Each row below holds a small network's activations on one input, seen along a few directions.
Each table varies a few parts of the input and shows all the possible inputs, shuffled.
Descriptions start from the smaller parts, as in this example, which fits no table here: one of 6 places along a line, together with either a single point or one of 9 places around a ring or (one of 3 separate values, together with one of 5 places around a ring).
Shared parts are said once, and a part with two or three values counts as separate values.
In the rows, 128 means zero.

Other details of the inputs vary at random and push rows far along two fixed directions, the same in every table; ignore that.

Rows:
r1: [131 114 135 136 142 145 119 116 126 125 126 130 127 124 125]
r2: [141 130 129 117 139 132 130 111 130 127 136 131 124 116 126]
r3: [135 119 144 126 136 131 131 129 118 136 123 129 113 119 125]
r4: [103 201  83 121  93  47  92 192  85 201 141 115 186 149 168]
r5: [116 125 141 135 130 148 126 133 131 134 136 128 113 122 130]
r6: [133 131 128 113 133 139 128 118 125 122 139 135 131 118 120]
r7: [140 130 134 129 144 129 133 116 127 124 143 126 120 124 117]
r8: [124 124 133 138 142 148 117 117 131 122 125 128 125 126 121]
r9: [136 139 135 127 137 134 132 114 127 118 139 126 122 121 113]
r10: [123 116 145 121 123 147 129 131 122 127 131 135 117 117 133]
r11: [133 128 130 113 128 145 130 123 126 116 146 133 127 118 130]
r12: [104 213 123 119 129 108  69 156  60 217 158 128 168 104 172]
r13: [127 129 146 134 130 137 132 125 120 132 123 126 112 122 118]
r14: [103 201 127 116 125 121  70 168  64 208 170 124 169 105 175]
r15: [123 132 143 134 129 141 132 120 124 136 120 131 116 119 124]
r16: [127 119 134 121 127 149 115 122 116 118 131 131 127 118 139]
r17: [131 120 145 136 139 133 133 127 120 138 128 127 111 125 122]
r18: [134 126 130 126 137 143 130 124 132 121 152 130 123 121 129]
r19: [133 105  98 140 106  78 151 144 155 106 101 115 141 172 124]
r20: [126 139 127 130 143 141 126 121 135 124 143 131 127 122 116]
r21: [ 97 200  78 120  91  55  89 197  89 205 141 120 196 145 171]
r22: [130 127 139 139 144 140 121 114 125 120 124 121 118 129 119]
r23: [123 117 141 134 130 144 128 134 125 138 138 129 116 120 135]
r24: [129 143 130 132 144 137 131 111 135 124 138 129 122 122 120]
r25: [143 114 139 126 140 134 121 115 121 120 120 125 121 122 125]
r26: [127 121 143 136 138 137 135 121 126 139 123 132 114 122 128]
r27: [145 128 132 117 140 127 129 117 126 123 139 128 121 118 120]
r28: [130 126 136 123 134 138 120 109 116 123 118 129 128 118 133]
r29: [129 114 140 124 133 140 127 131 125 137 124 136 119 116 126]
r30: [126 108 108 126  95  78 162 153 150 110  96 124 133 165 122]
r31: [137 119 135 126 139 137 119 111 122 126 118 129 125 117 134]
r32: [138 133 134 115 136 129 132 115 122 118 138 129 123 120 118]
r33: [118 115 103 141 100  85 161 149 167 116  96 124 130 169 123]
r34: [133 119  92 118  98  79 162 135 162 100 109 127 144 162 123]
r35: [128 121  90 128  98  88 158 145 168 100 114 126 147 163 114]
r36: [137 132 131 129 143 133 134 110 132 126 140 131 123 122 123]
r37: [135 113 133 124 132 148 115 124 121 121 130 130 124 117 140]
r38: [124 117 141 134 136 141 128 129 125 140 129 133 119 121 124]
r39: [130 114 135 135 137 149 119 121 125 122 135 127 123 123 136]
r40: [133  99  92 127 100  86 144 148 159 105  96 125 147 163 128]
r41: [120 127 140 132 126 144 127 129 124 137 125 132 120 119 121]
r42: [123 122 134 137 136 152 118 121 131 117 132 126 121 126 131]
r43: [140 124 127 115 132 142 128 126 131 121 147 132 125 117 132]
r44: [134 128 128 127 143 138 129 119 131 127 144 132 128 121 119]
r45: [133 118 143 126 135 136 134 122 126 135 117 134 115 117 130]
r46: [125 125 134 132 127 152 116 121 123 119 132 126 125 120 134]
r47: [124 130 144 138 138 137 131 127 124 135 126 125 109 127 118]
r48: [136 119 141 124 136 136 122 113 116 115 120 126 123 123 123]
r49: [127 120  91 127  93  93 159 150 169  96 122 122 144 162 125]
r50: [129 130 136 135 134 144 122 108 124 122 118 127 125 120 127]
r51: [128 121 134 122 133 144 115 117 116 123 123 132 131 118 128]
r52: [129 113 142 123 127 144 127 135 125 133 132 133 115 115 136]
r53: [139 126 126 115 138 137 126 121 130 126 139 134 129 116 122]
r54: [115 111 101 139  99  89 156 157 167 116 101 125 134 169 119]
r55: [119 125 143 131 121 149 127 132 125 132 134 129 116 117 131]
r56: [124 121  90 131 102  91 157 152 173  98 124 121 141 166 125]
r57: [126 129 135 140 143 143 122 109 130 122 120 126 122 126 126]
r58: [123 117 143 122 128 142 129 127 122 131 122 138 121 119 123]
r59: [129 107  95 140 105  82 151 138 160 108  97 120 144 168 131]
r60: [126 126 133 133 133 148 116 117 123 124 124 128 130 120 123]
r61: [126 122 145 124 129 138 135 119 122 130 116 136 116 119 127]
r62: [133 140 133 131 145 133 131 117 132 120 141 125 118 125 113]
r63: [132 144 130 127 135 137 131 110 129 124 137 129 126 117 121]
r64: [134 124 141 135 136 141 123 112 123 116 121 123 120 125 118]
Description of these inputs: one of 4 places along a line, together with either a single point or (one of 3 separate values, together with one of 5 places around a ring).
Question: Changing only the place on the line of 4 turns r45 into r52. The same change can be made to r12. Which row results?
Answer: r14
Question: Changing only the place on the line of 4 turns r36 into r44. The same change can be made to r31. Which row results?
Answer: r40
Question: Which other rows does r60 become when the place on the line of 4 takes its other values? List them by row number.
Answer: r46, r50, r64

Rows:
r65: [133 134 143 131 141 141 126 125 135 125 144 132 120 134 119]
r66: [119 131 153 134 129 140 129 125 123 136 116 132 114 127 119]
r67: [129 116 129 119 127 152 129 123 132 117 140 135 124 112 132]
r68: [125 125 142 127 127 144 121 117 118 122 114 131 124 122 126]
r69: [120 121 134 132 128 154 119 123 129 124 125 133 127 120 133]
r70: [125 132 136 146 144 136 127 115 127 133 125 123 117 124 118]
r71: [107 125 105 141  97  96 146 160 153 133 110 126 138 159 132]
r72: [133 123 135 115 125 141 129 119 118 119 132 131 123 112 128]
r73: [130 124 127 138 142 141 119 107 125 119 123 122 125 120 124]
r74: [134 128 130 131 144 134 137 118 129 127 141 124 115 115 118]
r75: [121 132 107 125 101  91 144 163 155 134 124 134 145 163 131]
r76: [138 136 139 130 149 132 127 117 132 130 138 132 123 130 115]
r77: [133 127 137 116 132 149 118 124 132 124 138 141 134 125 131]
r78: [126 132 145 139 140 134 131 115 125 136 115 128 115 124 118]
r79: [139 128 145 112 131 141 122 118 124 119 127 139 130 128 123]
r80: [123 123 138 125 130 148 137 133 134 133 143 136 114 116 126]
r81: [128  95 155 135 131 140 120 138 114 144 109 132 111 125 139]
r82: [143 132 136 116 141 133 121 109 122 123 128 135 133 124 124]
r83: [133 122  97 126 107  96 137 144 155 103 124 123 150 163 130]
r84: [134 135 155 119 133 136 129 127 127 134 129 141 119 133 117]
r85: [129 126  99 128 106  78 158 146 148 124 114 121 135 149 125]
r86: [139 123 128 119 136 134 130 108 121 118 131 128 124 111 126]
r87: [127 129 132 132 137 142 134 127 130 125 148 124 114 118 124]
r88: [143 128 131 122 145 138 120 108 129 115 136 130 132 126 121]
r89: [119 130 140 147 136 146 127 124 130 128 132 123 114 128 122]
r90: [138 123 120 124 140 137 126 110 123 116 139 122 126 110 126]
r91: [134 132 110 126 112  79 149 144 151 126 111 129 141 164 121]
r92: [132 121 124 125 134 146 126 118 127 110 145 122 123 114 130]
r93: [121 130 104 123  94  82 154 159 141 130 117 123 137 150 128]
r94: [130 126 134 131 138 138 121 107 120 123 114 127 125 119 126]
r95: [ 95 185  99 122 118 100  48 177  19 235 152 105 176  77 207]
r96: [117 123  90 141 101  96 134 147 147 110 113 112 147 156 137]
Question: Describe the family of inputs behind these rows.
Answer: one of 2 separate values, together with either a single point or (one of 3 separate values, together with one of 5 places around a ring)
Question: Changing only the choice among 2 separate values turns r95 into r81. The same change can be made to r79. Which row results?
Answer: r84
Question: Which other rows does r82 become when the choice among 2 separate values takes its other values? List them by row number.
Answer: r91
Question: Which other rows does r69 become when the choice among 3 separate values takes its other values? List them by row number.
Answer: r67, r77
